A small network was shown many inputs. Here are its activations along a few directions, one row for each input.
Each table varies a few parts of the input and shows all the possible inputs, shuffled.
Descriptions start from the smaller parts, as in this example, which fits no table here: one of 5 places around a ring, together with either a single point or one of 11 places along a line or (one of 3 separate values, together with one of 6 places along a line).
Shared parts are said once, and a part with two or three values counts as separate values.

Table:
row 1: [ -3 -26  51  -3   9   6  74 -13 -25 -18 -49]
row 2: [  8 -17  83 -27  39  -6  22 -11  16 -41 -34]
row 3: [ -7  55  -7  13 -23 -51 -19  38 -37   2  56]
row 4: [ 28   5 -17  33 -52  14 -36 -18   8   9  47]
row 5: [ 20  -5 -24  39 -50   3 -28   9  -6  -3  47]
row 6: [ -3 -13 -55  34  12  23  18   7  15  22  35]
row 7: [ -4  26 -27 -11  47 -55 -17  60  11 -12  30]
row 8: [ 14  28 -30 -37  46 -41 -24  24   7  14  33]
row 9: [  8 -11 -17  29  38  -5 -38  22  62  -2  41]
row 10: [-25 -43  31  -4   2  40  33 -65  -1  -4 -58]
row 11: [-21 -58  41  -6  -2  15  56 -41 -15 -22 -39]
row 12: [ 10  -7  81  -2 -45  -3  29 -14 -45 -46 -26]
row 13: [ 19 -14 -72  19  -2  13   8 -24  24  32   0]
row 14: [ 10  23  85  15 -25  25  14 -21 -42 -35 -48]
row 15: [ 29   2 -43 -21  14  15 -25  -9  67   9  17]
row 16: [ 18 -14 -26  11  34   0 -33  15  55   2  38]
row 17: [ -7 -27  88  -9 -55   9  13 -45 -20 -33  -9]
row 18: [  0  41 -61 -27  15 -37  24  -3 -13  49   8]
row 19: [-48 -17   5 -11  14   3 -52  57  41  41 -14]
row 20: [-11  -1  48  10  35  31  51 -20 -33  -7 -59]
row 21: [  6  41 -25  -2 -34 -47 -10  38 -50   1  42]
row 22: [ 17  46 -23 -13 -33 -37 -21   9 -45  18  47]
row 23: [  9  21 -34 -29  43 -48 -14  54   0  -5  31]
row 24: [  5  12 -13  45 -47  11 -21  13  10 -10  58]
row 25: [ 20  54 -36 -26 -48 -43 -15   7 -36  16  20]
row 26: [  6   1  71 -14  59  21   6  -7   4 -36 -57]
row 27: [  0 -46  76 -36  21   1   9 -32  36 -38 -27]
row 28: [ 34   7 -37  17 -61   7 -32 -24   8  12  22]
row 29: [ -5 -21  56 -12 -60  43   1 -57 -22 -36 -37]
row 30: [-60 -30 -28  19 -10  12  -6  53  -4  58 -27]
row 31: [  9 -17 -62  24  -2  30  14 -11  22  30  28]
row 32: [ 33 -25 -41   3  20  10 -38   6  49   0  25]
row 33: [ -4   6  58   3 -40  60   7 -39 -32 -41 -60]
row 34: [ -3 -18  55 -19  50  43 -11 -34  11 -35 -69]
row 35: [-18  32 -54  -9  24 -29  37  37 -27  26  32]
row 36: [ -5 -43  54 -30  23  22 -12 -53  35 -33 -55]
row 37: [-20 -20  30  11  30  47  31 -51 -21  -6 -79]
row 38: [ -3  24 -56  -9  20 -34  20   8 -22  40  25]
row 39: [ 20  42 -38 -52  39 -45 -20  15  21  21  14]
row 40: [-18  22 -49  17  21 -49  28  48 -21  16  24]
row 41: [-15  -9 -45  46   7  17  21  13  30  16  37]
row 42: [-41  -6   7  20 -71  11 -44  58 -14  32 -10]
Question: The inputs of row 36 and row 10 match in every part but one. If row 9 is changed in the same way as row 36 into row 10, which row does it become?
Answer: row 41
Question: What is each input in this table made of?
Answer: one of 3 separate values, together with either a single point or one of 5 places around a ring or (one of 2 separate values, together with one of 4 places along a line)
Question: Which other rows does row 35 become when the choice among 3 separate values takes its other values? List them by row number.
Answer: row 21, row 23
Question: Which other rows does row 40 become when the place on the line of 4 takes its other values? List them by row number.
Answer: row 18, row 35, row 38

Table:
row 43: [-25 -31  34 -25 -14  32  22 -41 -14   6 -71]
row 44: [ 19   5 -42  38 -45   0 -28   6 -12  24  30]
row 45: [-43 -55  78  16  -8  28  19   3 -11 -10 -59]
row 46: [-16  24 -24  11 -37 -31   7  31 -46  42  23]
row 47: [  4  30 -35 -13  32 -35   7  45 -33  17   7]
row 48: [-25  23 -36 -15  19 -38  29  42 -28  29   6]
row 49: [-26 -18 -57  -9  47 -19  13  25  16  30   5]
row 50: [ 17  -9  37  15  14  34  56 -58 -17 -31 -37]
row 51: [ -7  48 -24  16 -32 -22  -5  23 -45  10  22]
row 52: [-21 -23  89  15   5  39 -16   1   0 -47 -42]
row 53: [-16 -44  97  -9 -10  12  -8   0  14 -48 -32]
row 54: [-20 -25 -62  21   2  17  -2   9  35  41  27]
row 55: [ 14   0 -47  20  11  23 -35   3  42   8  40]
row 56: [ 19  42 -16   5 -32 -30 -23  26 -43  -2  30]
row 57: [ 21 -13 -36   0   5  -6 -33   3  63  17  55]
row 58: [ 30  -3  49   4  14  31  43 -58 -13 -47 -27]
row 59: [  9   1 -31 -28  49 -34 -13  23  50   8  34]
row 60: [ 26 -16  54 -13   4   7  48 -62   3 -51 -13]
row 61: [ 19  35  -3 -16 -38 -50 -17  27 -21   9  44]
row 62: [ 10  -9 -54  28  14  18 -26   5  42  35  26]
row 63: [  4 -10  59 -49 -13  17  -2 -49  16 -22 -43]
row 64: [-11 -26  38  11   9  23  73 -62 -27 -14 -34]
row 65: [-12   6 -52   1  64 -16 -10  20  21  18   7]
row 66: [ 26  20 -34  30 -51   5 -35   6   6   3  39]
row 67: [  9  -6  43 -30  -6  34  -9 -45  -5 -27 -66]
row 68: [  8  31 -10 -38  23 -57  -2  40  -1   2  35]
row 69: [ 25   0 -24   4 -61 -16 -31   4  13   3  55]
row 70: [  7  15 -46  -4  62 -17 -21  20  29   2  17]
row 71: [-10  -5 -45  33 -57   0  -3   6  -9  34  32]
row 72: [ -8  -7  37 -19  -4  43   4 -42  -4  -8 -70]
row 73: [  3  48 -23 -20  32 -34  -1  42 -20  -7  14]
row 74: [-29 -32  84  21   1  43  -1   5   0 -25 -55]
Question: What is each input in this table made of?
Answer: one of 4 places along a line, together with either one of 3 separate values or one of 5 places around a ring
Question: The inputs of row 66 and row 69 match in every part but the place on the line of 4. If row 67 is changed in the same way as row 66 into row 69, which row does it become?
Answer: row 63
Question: Which other rows does row 58 become when the choice among 3 separate values takes its other values? List them by row number.
Answer: row 52, row 67
Question: Start at row 69 and move only the place on the ring of 5, one step at a time. The first step leads to row 57. Which rows follow, in order?
Answer: row 59, row 68, row 61

Table:
row 75: [  7  34  19  -1 -48 -28 -20  13 -22 -10  36]
row 76: [ 11 -34  70  -3  33  33  17 -36  33 -43 -33]
row 77: [ -1  20 -29  -8  21 -42  20  30 -31  15  15]
row 78: [  1 -20 -61  14  16  -3  -3  18  20  33  16]
row 79: [ -1  32 -19 -41  47 -36   3  35   5  -7  10]
row 80: [-31 -30  89  -6  -8  36  28 -13 -28 -26 -81]
row 81: [ -7  -4 -46  40 -18  10 -18  -3   3  22  26]
row 82: [  6  38 -23  12 -24 -26   9  16 -42   6  25]
row 83: [  5  -7 -46 -15  46   0 -26  17  48  16   8]
row 84: [ 13  -7 -13  22 -52  17 -41  -1  30   9  39]
row 85: [ -4 -22  58 -14 -13  39  31 -74 -16 -16 -62]
Question: What is each input in this table made of?
Answer: either one of 3 separate values or (one of 2 separate values, together with one of 4 places along a line)
Question: Which of the alternatives is row 83?
Answer: one of 2 separate values, together with one of 4 places along a line

Table:
row 86: [  9  -3 -16   6  15   6 -24   4  35   1  16]
row 87: [  8  20   6  -8 -22 -13 -23   9 -14 -10  18]
row 88: [  6  18   7 -14  14 -25  -6  25 -11  -9   8]
row 89: [  2   5 -11 -15  30 -13  -3  17  21  -6   4]
row 90: [ -5 -14 -37  14   5   6  -1   1  17  19   4]
row 91: [-13 -28  51   0  -2  32  33 -45 -15 -18 -53]
row 92: [  3 -22  70 -14  -1  23  12 -38   6 -39 -44]
row 93: [ -5  15 -11   7 -30  -4   2   9 -31   9   4]
row 94: [ 17   4  -5   8 -21  -4 -25  -2  18   2  28]
row 95: [ -4  -5 -20  22 -27   4  -2  -8   0  20  21]
row 96: [-13  -6 -24  -6  29   0  17   9   1  20  -4]
row 97: [ -6  17 -10   1  10 -13  21  18 -26  12  -1]
Question: What is each input in this table made of?
Answer: one of 2 separate values, together with either a single point or one of 5 places around a ring
Question: The inputs of row 97 and row 88 match in every part but the choice among 2 separate values. If row 93 is changed in the same way as row 97 into row 88, which row does it become?
Answer: row 87
Question: Which other rows does row 86 become when the choice among 2 separate values takes its other values? List them by row number.
Answer: row 90
